These are the activations of a small network on made-up records, seen along a few directions, one row for each record.
Each row is followed by the record's values for the fields LOREB, KEDOK, MOBUB, TIB.
A field that a record lacks is left out.
Other fields move the rows too, some of them a lot.
In the rows, 500 means zero.
Random noise pushes rows far along 7 fixed directions. That doesn't count. These rows show it; they differ only by the noise:
[430 402 372 441 484 597 465 520 493 373 520 549 526 577 456 513 552 383
 375 490 535 546 457 517 473 559 633 540 559 539 371]
[446 681 412 452 411 529 538 433 553 361 459 501 570 594 482 453 616 387
 467 524 554 390 439 564 381 581 555 466 344 459 417]
[350 252 507 427 636 831 549 265 313 288 411 565 633 287 527 510 359 626
 481 423 613 481 288 553 541 504 683 380 540 229 436]
[499 633 451 445 321 450 514 631 626 430 532 501 408 665 441 477 688 305
 415 486 484 523 544 489 439 601 537 556 554 584 405]
[513 255 306 418 424 697 497 540 363 481 628 482 436 631 523 697 503 465
 213 483 465 603 525 529 636 426 781 441 583 473 248]
[462 551 478 468 454 481 485 572 637 263 516 529 559 527 435 377 625 240
 423 416 499 469 458 542 380 685 656 558 578 467 337]
[268 627 573 471 367 489 521 473 593 494 380 554 435 471 421 344 593 406
 674 482 574 618 385 382 441 514 233 605 575 482 693]
[292 475 577 550 437 481 496 504 612 496 431 615 460 419 418 447 455 524
 561 501 662 648 467 341 559 517 246 695 722 633 622]
[457 711 446 292 347 581 529 580 509 511 333 593 275 782 390 512 802 520
 618 626 581 530 486 451 343 610 293 528 465 792 720]

[524 347 641 596 502 434 512 507 469 537 576 405 409 315 536 450 463 472
 565 357 385 549 501 484 577 421 542 475 612 254 517]
LOREB=monu, KEDOK=kip, MOBUB=bug, TIB=napud
[560 359 412 517 700 452 509 464 507 399 453 595 653 526 429 645 351 722
 438 527 652 401 552 514 536 551 533 578 521 751 416]
LOREB=sasim, KEDOK=kip, MOBUB=ded, TIB=tufi
[330 293 402 480 720 750 359 308 296 424 451 564 627 379 538 497 400 600
 541 598 614 544 333 546 449 413 594 469 315 459 591]
LOREB=sasim, KEDOK=tefu, MOBUB=bug, TIB=tufi
[449 400 604 558 539 492 363 646 601 421 536 602 423 430 468 423 560 347
 441 491 499 641 477 472 442 640 523 650 703 641 524]
KEDOK=pirol, MOBUB=bug, TIB=napud
[773 450 694 439 492 394 476 755 590 433 592 424 307 490 526 462 674 425
 445 366 341 453 628 564 481 688 702 461 744 519 402]
LOREB=sasim, KEDOK=kip, MOBUB=bug, TIB=napud
[475 669 645 454 330 553 508 469 451 749 500 328 304 474 640 418 645 441
 627 482 285 548 423 492 547 349 431 323 339 286 685]
LOREB=sasim, KEDOK=tefu, MOBUB=bug, TIB=napud
[365 582 406 528 511 321 502 522 591 577 473 497 644 534 444 404 446 363
 471 495 526 565 483 421 472 480 386 665 556 641 481]
LOREB=monu, KEDOK=tefu, MOBUB=ded, TIB=tufi
[618 539 369 615 431 199 526 612 676 519 580 477 554 648 440 658 436 471
 341 519 572 425 711 470 574 482 446 640 475 685 336]
LOREB=sasim, KEDOK=kip, MOBUB=bug, TIB=tufi
[605 489 692 395 541 539 643 474 465 585 433 508 392 445 556 587 461 770
 582 462 542 444 521 458 576 561 441 423 677 621 596]
LOREB=sasim, KEDOK=tefu, MOBUB=ded, TIB=tufi
[606 668 530 545 561 442 529 497 582 412 438 543 569 548 423 523 529 607
 535 592 625 319 545 578 399 621 475 485 436 652 506]
KEDOK=pirol, MOBUB=ded, TIB=tufi
[416 326 703 493 567 568 388 545 443 740 478 477 364 305 588 409 454 495
 655 449 424 764 389 388 616 422 284 564 771 625 778]
LOREB=sasim, KEDOK=kip, MOBUB=ded, TIB=tufi
[345 241 485 390 698 623 385 515 438 279 471 592 527 387 390 257 612 266
 648 384 430 621 297 494 316 626 652 581 667 371 560]
LOREB=sasim, KEDOK=pirol, MOBUB=bug, TIB=napud
[675 459 352 556 241 507 496 609 447 576 800 352 348 704 583 756 570 422
 148 509 341 519 703 568 688 289 855 400 350 345 144]
LOREB=sasim, KEDOK=pirol, MOBUB=bug, TIB=napud
[496 387 364 486 450 703 360 548 403 342 654 499 458 525 509 486 659 294
 385 502 406 591 436 597 420 469 809 462 371 336 354]
LOREB=sasim, KEDOK=pirol, MOBUB=bug, TIB=napud
[457 291 548 308 500 570 517 628 420 580 510 461 409 474 478 418 486 380
 494 361 341 744 414 397 598 492 527 499 849 444 533]
LOREB=sasim, KEDOK=tefu, MOBUB=ded, TIB=tufi
[470 520 444 444 526 501 532 495 547 350 526 483 659 440 448 369 491 343
 428 433 478 470 407 532 442 599 632 491 568 425 369]
LOREB=sasim, KEDOK=kip, MOBUB=ded, TIB=tufi
[667 658 526 402 408 425 643 615 534 517 422 504 401 675 463 620 552 704
 471 489 515 369 669 476 519 585 459 451 527 646 482]
LOREB=monu, KEDOK=tefu, MOBUB=bug, TIB=napud
[484 278 221 441 528 511 494 544 406 560 589 508 499 682 418 617 476 463
 367 526 442 596 516 469 548 379 557 501 570 580 405]
LOREB=sasim, KEDOK=kip, MOBUB=bug, TIB=tufi
[403 444 485 452 651 495 396 406 436 419 402 504 570 446 446 272 555 330
 734 482 437 497 284 602 339 517 554 520 376 297 629]
KEDOK=pirol, MOBUB=ded, TIB=tufi
[771 803 797 617 391 293 696 497 676 391 545 419 426 391 542 510 533 616
 527 427 471 175 677 570 571 606 586 415 439 291 384]
LOREB=sasim, KEDOK=pirol, MOBUB=bug, TIB=napud
[582 467 595 579 504 579 496 496 493 530 610 386 501 390 661 526 467 458
 393 437 400 439 519 550 615 480 701 376 501 364 355]
LOREB=sasim, KEDOK=tefu, MOBUB=bug, TIB=napud
[173 524 410 685 403 382 569 276 516 612 461 480 640 392 480 473 279 531
 600 483 597 588 394 339 607 182 191 579 328 243 592]
LOREB=sasim, KEDOK=kip, MOBUB=bug, TIB=napud
[269 345  63 485 489 368 304 505 431 656 610 419 624 732 454 431 552 148
 453 514 332 745 410 448 419 243 463 622 290 450 455]
LOREB=sasim, KEDOK=kip, MOBUB=bug, TIB=napud
[571 419 545 623 554 557 624 334 487 364 630 432 692 274 575 560 303 603
 319 397 507 326 472 599 634 506 784 352 515 190 199]
LOREB=sasim, KEDOK=pirol, MOBUB=ded, TIB=napud
[476 368 502 629 550 217 420 589 557 681 506 505 400 525 466 508 401 491
 600 499 488 626 592 404 569 407 224 693 641 683 659]
KEDOK=kip, MOBUB=bug, TIB=tufi
[405 585 682 447 507 524 449 440 542 464 493 448 574 300 560 250 505 283
 644 409 402 569 305 524 423 529 519 451 485 233 606]
LOREB=sasim, KEDOK=tefu, MOBUB=ded, TIB=tufi
[499 444 274 388 643 568 553 433 350 608 431 527 605 678 507 668 427 637
 397 629 580 487 478 468 513 465 419 480 470 822 500]
LOREB=sasim, KEDOK=kip, MOBUB=ded, TIB=tufi
[566 605 598 721 231 304 696 497 618 716 643 380 445 397 549 699 256 752
 369 486 582 506 709 379 882 239 341 515 587 387 362]
LOREB=sasim, KEDOK=kip, MOBUB=ded, TIB=tufi
[442 620 620 604 576 349 586 463 680 531 477 536 692 377 552 421 323 517
 503 485 602 442 505 393 509 591 290 577 687 649 483]
LOREB=sasim, KEDOK=tefu, MOBUB=ded, TIB=napud
[547 377 135 227 569 751 497 347  82 634 413 397 500 806 531 680 601 597
 486 595 401 488 357 654 427 334 675 267 116 458 523]
KEDOK=kip, MOBUB=ded, TIB=tufi
[609 525 435 481 700 532 591 373 475 327 466 543 725 497 552 613 376 629
 338 554 621 230 507 608 420 673 710 395 357 534 318]
KEDOK=tefu, MOBUB=bug, TIB=napud
[580 627 565 514 350 479 573 526 533 591 534 464 395 521 550 583 507 635
 506 544 544 510 568 469 603 462 406 497 499 578 505]
LOREB=sasim, KEDOK=kip, MOBUB=ded, TIB=tufi
[369 401 322 681 531 482 238 563 596 523 700 502 691 480 560 442 465 129
 223 568 466 666 458 535 452 484 608 637 496 609 310]
KEDOK=pirol, MOBUB=bug, TIB=napud
[598 572 585 577 404 337 497 668 682 544 515 586 306 584 399 566 600 611
 547 571 620 476 727 402 539 592 349 706 637 822 571]
LOREB=sasim, KEDOK=pirol, MOBUB=bug, TIB=napud
[358 416 320 354 596 726 383 426 361 440 341 651 468 609 408 502 619 579
 649 653 608 575 321 491 361 521 350 522 343 652 754]
LOREB=sasim, KEDOK=kip, MOBUB=bug, TIB=napud
[539 517 499 416 526 527 543 505 402 501 390 532 381 615 468 551 574 617
 596 543 524 448 476 481 418 469 383 425 442 571 668]
LOREB=sasim, KEDOK=kip, MOBUB=bug, TIB=napud
[572 419 672 540 410 572 438 599 499 562 516 575 246 477 503 650 546 687
 533 552 577 604 644 438 625 444 408 579 592 631 622]
LOREB=sasim, KEDOK=pirol, MOBUB=bug, TIB=napud
[412 264 269 507 798 451 375 406 460 542 515 537 815 558 481 505 302 448
 373 579 575 484 443 486 494 532 515 610 564 768 424]
LOREB=sasim, KEDOK=tefu, MOBUB=ded, TIB=napud

Which values does each new row have?
[488 731 518 687 514 197 621 391 733 406 496 499 850 399 485 431 203 533
 427 462 655 272 577 496 560 568 430 614 478 513 315]
LOREB=monu, KEDOK=tefu, MOBUB=ded, TIB=tufi
[411 360 476 652 682 505 380 389 552 360 544 559 751 285 578 397 292 435
 451 507 611 446 421 551 493 574 608 592 477 400 378]
KEDOK=tefu, MOBUB=bug, TIB=napud
[712 686 754 840 389 235 584 499 784 453 643 447 539 309 587 635 279 694
 339 488 651 211 770 520 751 521 552 548 452 472 292]
LOREB=sasim, KEDOK=tefu, MOBUB=bug, TIB=napud
[740 460 505 611 526 171 487 749 698 500 608 526 446 618 445 629 474 514
 272 497 491 409 796 496 579 642 612 695 658 791 285]
KEDOK=tefu, MOBUB=bug, TIB=napud
[444 508 475 565 519 544 457 403 541 356 489 589 587 445 506 534 470 482
 501 526 597 452 525 560 468 497 545 555 359 484 450]
LOREB=sasim, KEDOK=pirol, MOBUB=bug, TIB=tufi
[382 423 269 426 488 515 404 448 413 539 545 420 599 592 496 412 500 325
 494 509 403 579 409 531 453 364 562 462 352 379 476]
LOREB=sasim, KEDOK=tefu, MOBUB=bug, TIB=tufi
[421 699 368 373 486 694 426 459 483 471 354 621 470 698 456 514 709 529
 570 723 621 466 431 564 311 576 416 491 269 826 660]
LOREB=sasim, KEDOK=pirol, MOBUB=ded, TIB=tufi
[424 478 622 470 375 359 457 685 569 526 437 556 210 569 361 405 672 353
 695 421 440 711 531 376 448 526 281 668 688 493 733]
KEDOK=pirol, MOBUB=bug, TIB=napud
[617 491 772 193 478 914 720 453 204 537 331 432 245 396 615 614 571 775
 585 431 440 524 373 520 572 523 559 129 628 344 690]
LOREB=sasim, KEDOK=kip, MOBUB=ded, TIB=tufi
[506 413 642 705 431 360 504 568 621 621 621 494 469 395 530 573 333 500
 384 449 492 582 698 388 736 393 402 628 760 545 417]
LOREB=sasim, KEDOK=pirol, MOBUB=bug, TIB=napud
[349 718 743 742 476 377 557 347 784 273 507 458 785 115 525 248 372 310
 571 338 586 365 386 519 489 606 524 554 484 171 375]
LOREB=sasim, KEDOK=pirol, MOBUB=ded, TIB=tufi
[336 503 628 450 466 614 508 386 371 576 405 394 423 375 515 290 599 356
 773 395 324 587 303 473 462 371 400 377 455  95 731]
LOREB=sasim, KEDOK=pirol, MOBUB=bug, TIB=napud
[525 301 567 558 539 534 373 607 459 498 591 528 426 425 473 454 481 386
 457 457 397 648 488 512 533 472 570 536 678 399 508]
KEDOK=pirol, MOBUB=bug, TIB=napud
[508 374 507 453 566 722 491 447 359 524 513 459 534 422 608 603 464 531
 395 488 460 537 424 523 555 435 619 347 460 388 463]
LOREB=sasim, KEDOK=kip, MOBUB=bug, TIB=napud
[342 417 320 495 495 360 454 460 481 460 461 491 575 566 368 346 532 288
 612 402 411 543 432 524 375 394 527 581 391 212 492]
KEDOK=pirol, MOBUB=bug, TIB=napud
[470 544 582 615 408 470 402 585 653 468 640 497 525 378 494 377 545 316
 451 469 500 594 494 477 491 558 554 619 593 506 428]
LOREB=sasim, KEDOK=pirol, MOBUB=ded, TIB=napud
[507 482 343 582 507 468 372 511 471 573 613 493 532 601 503 501 531 354
 450 593 434 555 528 550 440 447 505 532 390 529 476]
KEDOK=pirol, MOBUB=bug, TIB=napud
[432 607 436 464 519 540 626 245 389 669 456 447 660 524 610 617 315 631
 471 601 591 418 405 474 570 347 369 374 314 496 548]
LOREB=sasim, KEDOK=tefu, MOBUB=ded, TIB=tufi
[411 472 405 498 540 471 558 458 504 505 485 501 661 515 477 435 395 421
 464 457 516 520 428 429 509 524 396 539 642 564 448]
LOREB=sasim, KEDOK=kip, MOBUB=ded, TIB=napud
